Each row below holds a small network's activations on one input, seen along a few directions.
Each table varies a few parts of the input and shows all the possible inputs, shuffled.
Descriptions start from the smaller parts, as in this example, which fits no table here: one of 8 places around a ring, together with either a single point or one of 11 places around a ring or (one of 2 separate values, together with one of 6 places along a line).
Shared parts are said once, and a part with two or three values counts as separate values.
(in the rows, 128 means zero)

Other details of the inputs vary at random and push rows far along three fixed directions, the same in every table; ignore that.
To show where, the next rows are all for the same input, with only those details redrawn:
[141 155  99 164 159 113 140 104  99 117 118  88 140 126]
[ 84 106 141 143 110 153 101 112 147 152 119 139 112 141]
[103 121 111 153 133 162 107 104 136 159 122 126 112 129]
[139 112 140  58 145 104 129 143 182 114  79 155 113 114]
[ 86 137 219 152  79  31 150 129  86  48 115 101 182 190]
[149 149  85 146 170 132 134 107 119 134 111 101 124 112]
[147 160 110 162 158  96 149 109  92 102 115  84 149 132]
[110 134 132 157 128 119 126 109 114 122 119 110 135 142]

Rows:
row 1: [157 129 128  67 137 113 136 131 155 103  80 145 110 132]
row 2: [163 128 135  64 131 112 140 158 156 107 129 145 125 111]
row 3: [171 150  92 123 149 135 145 133 113 124 147 111 131 104]
row 4: [ 94 120 128 146  99 147 100 108 120 134 120 135 114 154]
row 5: [ 91 108 195 139  69 107 116 144 122 107 163 139 153 170]
row 6: [136 122 100 150 129 168 112 123 125 159 162 128 124 119]
row 7: [102 103 162 138  95 131 122 137 128 141 152 145 135 138]
row 8: [105  91 152 119  91 156 106 142 151 151 150 163 122 134]
row 9: [101 108 146 155 105 152 114 129 127 161 160 141 126 132]
row 10: [115 124 119 147 121 162 125 125 123 165 157 131 113 114]
row 11: [115 110 122 126 106 173 115 133 140 160 154 148 111 118]
row 12: [120 127  84 147 145 167 112 108 132 167 121 124 100 125]
row 13: [147 159 100 158 163 106 145 106  98 111 114  87 142 126]
row 14: [157 151  99 153 140 128 154 125  88 124 152 101 140 111]
row 15: [174 134 123 104 145  97 156 149 119 104 129 127 146 110]
row 16: [141 139 143  57 157 128 116 178 180 113  89 178 117 115]
row 17: [155 123 136  72 135 111 150 155 147 121 122 149 124 101]
Question: What do these inputs look like to the network?
Answer: either a single point or one of 4 places along a line or (one of 2 separate values, together with one of 6 places along a line)
Question: Which other rows does row 2 become when the choice among 2 separate values takes its other values? List them by row number.
Answer: row 5
Question: A walk changes only the place on the line of 4. It starts at row 1 and steps to row 4. List the rest of the walk in order.
Answer: row 12, row 13

Rows:
row 18: [175 164  67 108 178 130 151 119 123 114  89 108 116 103]
row 19: [156 163 110 132 150  97 138 114 108  88 106  93 144 142]
row 20: [179 161 113  70 164 101 143 189 147 105 138 144 142  97]
row 21: [ 97 117 126 147 114 189  92 153 142 163 171 155 136 117]
row 22: [154 105 145 124  99  72 168 141  96  99 164 111 154 125]
row 23: [ 85 115 210 126  88  59 119 129 125  75 112 122 154 180]
row 24: [127  95 120  37 151 146 105 146 208 158  70 185  77  91]
row 25: [ 96 103  77 124 142 214  83 104 171 199 110 162  68 103]
row 26: [ 81 107 150 131 103 139  92 110 153 139 116 143 115 153]
row 27: [ 84 109 122 175 123 167  90  94 141 172 127 127 111 143]
row 28: [141 186 111 245 138 133 139 115  24 102 183  78 189 139]
row 29: [213 134  60 104 159 138 164 118 117 142 154 101 113  63]
row 30: [ 81 111 199 122  94  71 134 135 128  96  97 138 142 163]
row 31: [ 80 128 105 174 111 182  97  96 114 162 128 124 104 144]
row 32: [ 83 103 208 124  89  72 129 130 147  91 101 132 152 174]
row 33: [130 133 108 198 120 147 161  87  77 163 199  67 139 109]
row 34: [181 162  92 110 170 101 150 118 122  81  94  95 137 128]
row 35: [111 125 174 122 100 164 110 158 142 139 149 175 122 143]
row 36: [142 143 173  62 123 101 135 190 152 101 132 172 129 136]
row 37: [167 140  98  93 183 103 159 132 144 119  75 122 122  95]
row 38: [122  84 120 160  88 160 126 111 107 179 172 134 122 141]
Question: What do these inputs look like to the network?
Answer: either one of 4 places along a line or one of 5 places around a ring or (one of 2 separate values, together with one of 6 places along a line)
Question: A walk changes only the place on the ring of 5. It starts at row 36 and steps to row 35. List the rest of the walk in order.
Answer: row 28, row 21, row 20
